Each row below holds a small network's activations on one input, seen along a few directions.
Each table varies a few parts of the input and shows all the possible inputs, shuffled.
A made-up example of a description, with smaller parts first: values(3) and (point or line(11) or (line(4) and ring(5))).
Shared parts are said once, and a part with two or three values counts as separate values.

Other details of the inputs shift rows strongly along two fixed directions, in all tables alike. That doesn't count.

Table:
x1: -10  16  15  19 -46 -23  -6  39  -4 -19   5
x2:   5 -17  -7 -41  28  41   8 -32 -20  16  42
x3:  -1  17  24  23 -20 -36  -4  48  11 -18  10
x4: -23 -28  24   5  22   5  15  33 -39  39  18
x5: -12   4  10  14 -27 -37 -11  46   7 -13 -13
x6:  -9  10  16  33  -8 -26  -9  47  18  -6 -16
x7:  15   8  -9  10 -12  13   7 -38   2 -12 -23
x8:  18  12 -20 -12  -3  -7  -6 -26  24 -14 -13
x9:  16  22  -8 -17  -1 -14   3 -31  18 -22  -4
x10:  12  13 -16  -2  -7  11  -4 -28  16 -12 -26
x11:   8  11 -13  -5  -2   7  -1 -28  23 -13 -28
x12:  12  14 -14  -5   3   0  -3 -30  23  -7 -26
x13:  26  13  -3  18   8   4  10 -33  19 -14 -19
x14:   6 -19  -2 -41  31  34   8 -32 -16  17  40
x15:  17  12 -10   8  -7   9  13 -36   4 -11 -25
x16: -26 -36   6  -3   2  14  -6  40 -29  29  39
x17: -23 -25  23   5  27  -1  13  31 -37  44  20
x18: -14   9   5  12 -13 -45  -7  44   9 -10 -12
x19:  11 -31 -11 -27  49  37  -3 -26   2  16  39
x20: -13   6   5  21 -37 -28 -15  49   0 -15 -10
x21:   8  10 -16   3 -11  13  -8 -25  15 -14 -25
x22:  15   7  -9  14 -17  17   7 -40   2 -12 -19
x23: -10   8   5  16 -31 -30 -11  47   1 -12 -10
x24:  15  18  -9  -8 -24   4  -3 -26   9 -27  -2
x25: -33 -24  15  -6  37  -3  -2  41 -24  41  19
x26:   7 -15  -4 -42  35  28   7 -33 -14  22  41
x27:  15  14  -9   4   9  -8  13 -38  10  -7 -26
x28: -31 -31  13   4  10  23  -6  37 -31  34  24
Description of these inputs: line(4) and (point or line(6)).
Question: The inputs of x19 and x13 match in every part but the line(4) part. If x5 is changed in the same way as x19 into x13, which row does it become?
Answer: x4
Question: List by row number the other rows that have the line(4) part in common with x3.
Answer: x1, x2, x9, x14, x24, x26
Question: Which other rows does x27 become when the line(4) part takes its other values? List them by row number.
Answer: x9, x18, x25
Question: Which other rows does x22 become when the line(4) part takes its other values? List them by row number.
Answer: x1, x16, x28

Table:
x29:   8  13  -7  15 -24   4   5 -23   2 -14 -28
x30: -16  -1  29  25  10 -34   5  55  -6  12   6
x31:  -6 -21  -3  -6  15  37   7 -20 -23  22   7
x32:  14  13  -1  25 -21   7   8 -21   5 -17 -22
x33: -23  -4  19  16  11 -33  -4  55  -3  17  -4
x34:   7   8 -12  18 -19   7  -3 -16  13 -12 -33
x35: -22  -4  22  15   9 -34   0  55  -6  16  -3
x36:   2 -12  -4 -34  10  20   0 -15 -15   8  39
x37:  19  18  -4  -1 -23  -5  -4 -11  19 -31   6
x38:  11  13 -11   7   8 -18  -4  -9  31 -12 -30
x39:   0 -16  -7 -31  14  24  -5 -11  -9   7  35
x40:  11  12 -16  -6 -21  -5 -15  -5  24 -26  -5
x41: -21  -2  23  14   8 -35   3  52 -11  16   0
x42:   0 -17 -10 -31  17  26  -8 -12  -6  10  35
x43:   8  15  -4  14 -27   1   8 -23  -1 -14 -26
x44:  14  19 -11 -12 -24  -7  -7 -15  16 -28   0
x45:  -5 -22  -6  -6  18  38   4 -20 -19  24   7
x46:  -1 -13   2 -21  39   7  11 -18 -10  22  16
Question: What do these inputs look like to the network?
Answer: values(3) and (point or line(5))
Question: The inputs of x45 and x42 match in every part but the values(3) part. If x34 is changed in the same way as x45 into x42, which row does it become?
Answer: x40
Question: List by row number the other rows that have the values(3) part in common with x38.
Answer: x30, x33, x35, x41, x46
Question: Which other rows does x32 become when the values(3) part takes its other values? List them by row number.
Answer: x30, x37

Table:
x47:  -1   4  10   4   1 -25  -2  25   6  -5  10
x48:   1   4  13   9  -8 -18   0  22   0  -7  16
x49: -10 -27   6 -25  40  23  -2   8 -17  28  44
x50:  12   8 -17   0 -14   9   0 -32   7 -13 -19
x51:  -8  -6   6  23  -8  -1   0  18  -8   6 -13
x52:  20  17  -7   1  -9  -3  10 -37   8 -17 -14
x53:  -7   4   9   1 -16  -9  -2  21  -7  -3   8
x54:  -4   1  13  19   8 -20  10  18  -2   8 -13
x55:  14  12 -18 -14 -10  -1  -5 -27  20 -19 -15
x56: -12 -34  -3 -24  36  27  -8   9 -17  30  40
x57:  12 -18  -7 -16  39  49  13 -51 -11  19  13
x58:  16  10 -18  -7  -4   2 -10 -23  28 -20 -10
x59: -10  -4   5  19   1  -9   0  21   0   8 -18
x60:  13  19 -11  -5  -2  -2   3 -34  16 -14 -22
x61:  -7   0   5   4  -4 -14 -10  28   6  -2   6
x62:  -8  -2  11  23  -6  -2   3  17  -7   6 -11
x63: -13 -35   6  -4  33  36   7   0 -30  37  23
x64:  -7   1  13  22  -5  -3   5  18  -7   5 -10
x65: -18 -33  -2 -21  34  26   0   2 -30  39  26
x66:  -9   1   9  18   4 -11   2  19   0   8 -16
x67:  16  13 -13 -10 -16   6  -1 -29  13 -21  -7
x68:  19  10 -16  -2 -14   8  -7 -25  23 -24  -4
x69:  14  15 -10  -1 -12   7   4 -33   8 -14 -16
x70:  15   9 -18 -10 -18   7  -4 -27  12 -20  -9
x71:  -2   4  12   2 -12 -19   5  19  -9  -4  11
x72: -12   4   7   6  -5 -15   0  18  -5   6  -7
x73:  18   8 -18  -3 -13   9  -8 -24  21 -22  -4
x74:  16  18 -14 -15  -7  -3  -2 -29  21 -20 -12
x75:  -4   4  11   7 -10  -8  -4  25   0  -7  14
x76:  -7   5  10   7   0 -24   6  16  -7   5  -4
x77: -11  -1   5  11 -15  -6  -1  18 -12   3  -4
x78: -11   0   8  10 -13  -6   0  17 -12   4  -3
x79:  -7   4  11   0 -14 -10   0  21  -7  -4   9
x80: -11  -6   3  18   2  -8  -2  21  -1   9 -19
x81:  15  11 -16  -9 -18   7  -2 -28  14 -21  -9
x82: -10  -2   0  -3 -11 -14  -8  25  -2   0   0
x83:  -9   6   9  -4  -7 -18  -2  24  -1  -2   3
x84:  14  15  -8   8   5   1   6 -30  21 -11 -30
x85: -11  -2   8  18   3 -10   1  20   0   9 -16
x86:  -8 -26   7 -31  37  13   8   2 -26  31  42
x87: -10   2   5  -4  -9 -15  -6  23  -1   0   2
x88: -13   1   6   6  -5 -13  -2  19  -6   7  -8
x89:  -9   5  12  10 -11  -9   3  16 -11   2  -1
x90:  17 -19  -7 -15  42  41  19 -54 -12  20  16
x91:  -6   4   6   3  -3 -15  -9  27   8  -4   7
x92:   6 -19 -20 -32  35  40   4 -50  -8  20  12
x93:  21  15 -12  -4 -10   7  -4 -28  23 -24  -2
x94:  -5   1   7   9 -14  -7  -8  25   2  -7  11
Question: The inputs of x57 and x79 match in every part but one. If x80 is changed in the same way as x57 into x79, which row does it become?
Answer: x82
Question: The inputs of x87 and x85 match in every part but one. If x81 is changed in the same way as x87 into x85, which row does it become?
Answer: x63
Question: What do these inputs look like to the network?
Answer: values(2) and line(4) and (point or line(5))
Question: Which other rows does x54 become when the values(2) part takes its other values? List them by row number.
Answer: x90
Question: Which other rows does x88 become when the values(2) part takes its other values? List them by row number.
Answer: x78
Question: Start at x59 and move only the line(4) part, one step at a time. The first step leads to x92. Which rows follow, in order?
Answer: x55, x58
Question: List by row number the other rows that have the line(4) part and the values(2) part in common with x61.
Answer: x47, x49, x56, x58, x91
